A small network was shown many inputs. Here are its activations along a few directions, one row for each input.
In each table, some parts of the input vary, and every possible input appears once, in random order.
Descriptions start from the smaller parts, as in this example, which fits no table here: one of 8 places around a ring, together with either a single point or (one of 2 separate values, together with one of 4 places along a line) or one of 11 places along a line.
Shared parts are said once, and a part with two or three values counts as separate values.
In the rows, 128 means zero.

Other details of the inputs shift rows strongly along two fixed directions, in all tables alike. That doesn't count.

A family of inputs:
x1: [122 157 148 157 145 161  99 116 152 112 150]
x2: [123 125  97 156 164 128 122 132 170 123  98]
x3: [126 118 177  47 147  63 112 135 112 149 172]
x4: [126 113 113 200 111 151 143 140 158 111 138]
x5: [138 105  62 163 106 134 138 126 165 125 113]
x6: [135 139 143 122  74 126 185 119  56 132 114]
x7: [129 112 114 199  55 154 207 175  42 170  83]
x8: [149 103 163  22 139  41 113 122  86 150 146]
x9: [125 119 181  34 152  42 109 138 116 135 179]
x10: [136 138 140 157 145 128 114 114 151 108 164]
x11: [137 123 105 145 172 116 127 127 155 121 108]
x12: [102 117 198  12 150  45  89 153  95 137 167]
x13: [121 115 127 169 136 138 118 134 170 109 140]
x14: [137 100 157  73 103  68 152 114  80 134 107]
x15: [107 106 149 108  69 121 165 140  67 134  89]
x16: [124 117 122 130 139 164 124 103 149 117  94]
x17: [141 114 116 155 128 171 138 101 147 124  91]
x18: [134 146 119 119 147 142 104  71 161 121 113]
x19: [122 120 129 180  79 156 196 175  45 158  88]
x20: [146  97 161 103  65 108 181 127  45 159  93]
x21: [107 119 109 145 115 124 125 147 167 128 145]
x22: [120 135 133 131 182 150 111 133 130 129 106]
x23: [145 109 113 118 156 118 110  79 168 122 106]
x24: [140 170 116 149 175 150 134 122 132 115 125]
x25: [142 131  89 123 133 112 115 103 144 129 142]
x26: [144 146 151  88  68  94 165 111  62 139 112]
x27: [120 129 158 148 159 167 100 131 152 109 142]
x28: [ 91 119  88 232  38 179 211 197  53 150  69]
x29: [109 124 102 150 170 136 107 131 160 124  94]
x30: [124 126 182  63 141 101 119 149  99 143 166]
x31: [104 115 130 165 131 149 108 139 154 116 129]
x32: [123 145 109 134 145 120 112 117 168 123 172]
x33: [121 113 161  33 123  77 112 151  86 131 130]
x34: [125 171 112 137 151 157 122 126 168 108 170]
x35: [127 119 178  62 134  87 117 142  96 156 166]
x36: [141 170 144 150 128 139 109 118 149 106 159]
x37: [127 162 117 171  46 127 202 169  36 151 106]
x38: [137 147 104 109 143 139  94  99 158 124 132]
x39: [131 113 129 185 127 151 125 129 154 126 141]
x40: [112 161 126 130 138 152 101 125 160 129 162]
x41: [105 134 167  82 117 115 122 161  89 141 159]
x42: [140 115 142 173 142 162 114 125 155 127 140]
x43: [113 103 106 133 132 137 116  99 155 113  84]
x44: [152 154  97 123 136 150 133 112 148 114 140]
x45: [135 146 107 151 172 120 123 112 141 128 127]
x46: [125 161 117 150 163 148 120 117 133 131 115]
x47: [133 107  90 120 125 111 116 129 162 120 117]
x48: [126 105  99 144 123 131 134 101 164 114  89]
x49: [115  99 137  61 103  77 122 156  91 136 119]
x50: [136 123 164 143 163 159 103 123 150 116 147]
x51: [160 158  95 107 140 125 103  99 165 115 142]
x52: [129 120 101 118 140 153 112 132 149 121 121]
x53: [119 108 104 205  37 140 220 178  43 168  82]
x54: [111 123 143 154 150 161 101 136 161 106 135]
x55: [ 98 129 183  45 134  83 106 160  98 135 161]
x56: [153 110  92 133 130 142 116 113 148 139 120]
x57: [136 164 142 162 151 163 122 122 150  98 163]
x58: [134 173 112 137 118 143 121 125 168 123 160]
x59: [139 127 106 138 134 121 125  80 142 122 119]
x60: [150 116 104 124 140 154 117 121 151 127 120]
Each input here is: one of 5 places around a ring, together with either one of 4 separate values or one of 8 places around a ring.
- Changing only the place on the ring of 5 turns x41 into x22. The same change can be made to x32. Which row results? => x45
- Change only the place on the ring of 5 in x42. List by row number the other rows that result. => x7, x20, x35, x56
- Start at x14 and move only the place on the ring of 8, one step at a time. The first step leads to x48. Which rows follow, in order? => x43, x15, x16, x17, x20, x23
- Start at x50 and move only the place on the ring of 8, one step at a time. The first step leads to x27. Which rows follow, in order? => x54, x31, x13, x4, x39, x42
- Change only the place on the ring of 5 in x1. List by row number the other rows that result. => x18, x38, x40, x46

A family of inputs:
x61: [139 165 203  62 179  95 123 117  63 133 128]
x62: [139 121 165  93 135 106 128 112  99 137 111]
x63: [130 111 103 135  90 117 165 140  83 144  86]
x64: [126 110  94 146  78 135 167 139  92 145  80]
x65: [142 127 196  45 152  86 117 113  78 127 121]
x66: [138 128  90 170 164 156 110  89 180 117  99]
x67: [112 103 116 165  81 135 156 168 108 141 121]
x68: [138 134 102 171 166 169 115  91 179 105  98]
x69: [119 127 114 173 163 178 100 126 192 104 131]
x70: [114 103 130 131  91 128 152 166  95 139 131]
x71: [117 131  69 173  79 145 152 132 146 130 125]
x72: [129 132 159 104 207 121  67 109 188  98 150]
x73: [120 124 104 149  53 136 170 146 101 138 133]
x74: [126 134 107 105 104 114 127 127 140 131 136]
x75: [107 150 172 151 113 145 161 167  65 137 141]
x76: [143 116  79 158 165 157 119  95 187 118  97]
x77: [136 125  91 163 160 165 108  90 183 120  98]
x78: [147 150 132  99 193 120  74  94 195 103 165]
x79: [124 137  82 189  81 154 151 132 138 127 135]
x80: [129 118 119 173  75 148 182 136  78 142  90]
x81: [143 109 167  36 158  70 113 113  85 133 120]
x82: [108 116  92 201 103 178 138 148 156 132 118]
x83: [118 124  98 177 160 156  97 124 193 116 130]
x84: [116 113 141  85 139  94 113 149 129 135 133]
x85: [130 139 143  94 117 102 118 123 120 133 153]
x86: [116 118 171  88 141 114 113 144 113 136 145]
x87: [133 170 146 158  87 147 171 164  60 144 149]
x88: [119 119 168  99 146 105 116 142 114 133 147]
x89: [138 138 150  92 124 106 115 122 120 128 158]
x90: [145 148 113 125 187 132  84  91 209 108 161]
x91: [125 124 111 140  66 113 166 145  92 139 140]
x92: [140 143 156  85 127 109 117 124 116 122 160]
x93: [115 116 140  90 140  87 115 147 128 131 133]
- Changing only one part turns x78 into x68. The same change can be made to x92. Which row results? => x65
- What do these inputs look like to the network? => one of 3 separate values, together with either a single point or (one of 2 separate values, together with one of 5 places along a line)
- Change only the place on the line of 5 in x82. List by row number the other rows that result. => x69, x70, x84, x86
- Start at x74 and move only the place on the line of 5, one step at a time. The first step leads to x73. Which rows follow, in order? => x85, x89, x92
- Change only the choice among 2 separate values in x86. List by row number the other rows that result. => x88

A family of inputs:
x94: [128 130 136  50 160  77 102 125 119 134 124]
x95: [112 135 169 121  80  91 176 176  33 147 145]
x96: [133 129 155  69 166 101  86 100 168 116 162]
x97: [115 132  99 217  81 198 165 140 109 131  97]
x98: [122 133 180  98 140 119 132 142  92 132 137]
x99: [113 125 109 216  83 197 172 159 113 130 107]
x100: [128 141  78 183  83 169 148 153 133 131 141]
x101: [149  99  79 145 167 148  96  90 212 105 104]
x102: [130 138  94 191  94 173 158 121 132 130 101]
x103: [127 134  93 147 165 162  88 114 204 116 160]
x104: [122 149  97 195 104 160 160 157 118 129 130]
x105: [121 113 175  86  59  90 154 161  60 136 143]
x106: [121 140  95 203 101 182 150 131 121 125 105]
x107: [124 122 136  45 195  89  71 106 165 125 131]
x108: [114 114 181 126  73  96 174 186  35 144 140]
x109: [108 112  84 215  47 192 168 172 128 134 130]
x110: [113  98 150  78  91  87 142 162  72 142 106]
x111: [120 128 106 220  81 194 159 143 114 126  94]
x112: [119 124 161  88  71  91 154 146  65 143 149]
x113: [147 117 145  46 189  78  87  86 158 124 128]
x114: [103 132  90 214  79 170 163 160 130 141 129]
x115: [141 106 158  74 159  82 116 118 104 138 113]
x116: [123 141 175  97 139 121 135 139  90 133 138]
x117: [136 113 178 109  67 106 165 148  43 146 109]
x118: [125 131 113 160 176 149  85 126 213 111 148]
x119: [127 141 153  70 126  83 121 123 116 122 160]
x120: [148 108  81 146 168 149  97  86 212 108 104]
x121: [138 132 150  79 174 105  88  82 157 115 150]
x122: [142 148  89 149 167 152  98  82 202 103 135]
x123: [110 134 166 109  76  84 167 172  51 150 149]
x124: [140 135 156  77 139  90 114 103 117 123 146]
x125: [143 150 141  63 169  95  88 100 158 111 167]
x126: [156 130 136  38 190  69  90  89 151 118 130]
x127: [138 122 156  82 170 105  90  88 157 116 143]
x128: [150 149 171  59 146  88 123 111  94 133 132]
x129: [117 131 165 112 133 103 134 151  92 126 148]
x130: [124 123 187  87 137 112 120 133  83 129 129]
x131: [132 154  92 161 177 152  91 117 203 116 154]
x132: [130 145  96 193  92 178 159 143 102 132 104]
x133: [126 128  98 153 161 164  85 118 207 114 157]
x134: [139 105  90 152 189 147  96  96 200 117  99]
x135: [107 126  75 162 116 143 133 132 160 129  95]
x136: [109 102 152  70  96  81 142 156  71 146 112]
x137: [126 108  72 203 100 165 167 129 125 147  83]
x138: [128 124 102 203  85 184 158 123 133 129  96]
x139: [131 130  99 192  99 175 152 115 137 133 103]
x140: [134 116 146  85 110  78 163 141  53 153 108]
x141: [131 155 110 154 188 171 106 110 196 106 126]
x142: [110 117 176 117  70  91 166 181  48 158 145]
x143: [121 135 116 173 186 158  90 115 200 104 143]
x144: [150 120 137  45 189  73  90  85 154 118 129]
x145: [128 144  87 151 166 156  89 110 208 115 157]
x146: [146 119 162  76 176  99  78  88 166 109 146]
x147: [129 148 172  97  85 108 178 169  30 147 131]
x148: [136 128  70 188 111 157 162 132 128 144  86]
- What do these inputs look like to the network? => one of 5 places along a line, together with either one of 3 separate values or one of 8 places around a ring
- Changing only the place on the line of 5 turns x109 into x133. The same change can be made to x146. Which row results? => x127
- Changing only the place on the line of 5 turns x129 into x104. The same change can be made to x103. Which row results? => x100
- Start at x141 and move only the place on the ring of 8, one step at a time. The first step leads to x106. Which rows follow, in order? => x102, x124, x119, x145, x123, x95
- Change only the choice among 3 separate values in x107. List by row number the other rows that result. => x113, x137
- Change only the choice among 3 separate values in x94. List by row number the other rows that result. => x126, x148
